Here are a small network's activations along a few directions, averaged over the inputs that share one value of a field.
Related values have similar rows: they may be neighbours, one step apart, or belong to one group.

Other fields shift rows strongly along one fixed direction, in all tables alike. That doesn't count.

RIK, 7 values:
sunop: [ 27 -46  14   7  22  -5   5  -8 -21  16 -14   4 -49 -11]
zivi: [-19 -17 -42  -7 -21  57  -5 -29 -58   6  19 -22  29  20]
kug: [  6  15  21  -1  26 -52  -4  18  35 -16  -2   5  -1 -19]
logaz: [  3  83  28  19  18 -54 -40  37 104 -58 -14   9 -41  -6]
mumo: [ -3 -56   9 -16   0  -9  27 -19 -29  45   3  15  11  -8]
zopen: [-52 -58 -53  -3 -41  70  40 -65 -60  65  60 -12  78   8]
dokav: [ 39  80  22   1  -3  -6 -22  66  28 -58 -52   2 -27  15]
RIK is arranged as a line.
Question: Name the neighbours of logaz, in listed order.
Answer: kug, zopen
Question: Name the neighbours of sunop, in listed order.
Answer: mumo

SUF, 7 values:
migu: [  14   91   51  -30   47    7  -52   47   71  -76  -75  -18 -114   14]
suvo: [ 23 -54   1  12  15 -27  23  -9 -42  32  11  11   3 -21]
lar: [-35  -4  -8   4  -7  10   4 -27  36  11  29  -6  18  -4]
lesab: [-30 -56 -79  34 -56  45  20 -58 -78  46  78  -8  98   9]
kenuz: [-20 -29  17 -14  19 -37   9 -19  20  25  13  12  -1 -18]
tun: [ 19  95  25 -11  -2 -21 -23  68  54 -65 -43   0   0  12]
pab: [ 29 -43  -7   5 -16  22  18  -1 -60  26 -12   8  -3   7]
SUF is arranged as a line.
Question: How many steps from neighbour to neighbour lead from kenuz to lesab, at the fewest?
Answer: 2
Question: Name the neighbours of pab, in listed order.
Answer: migu, suvo
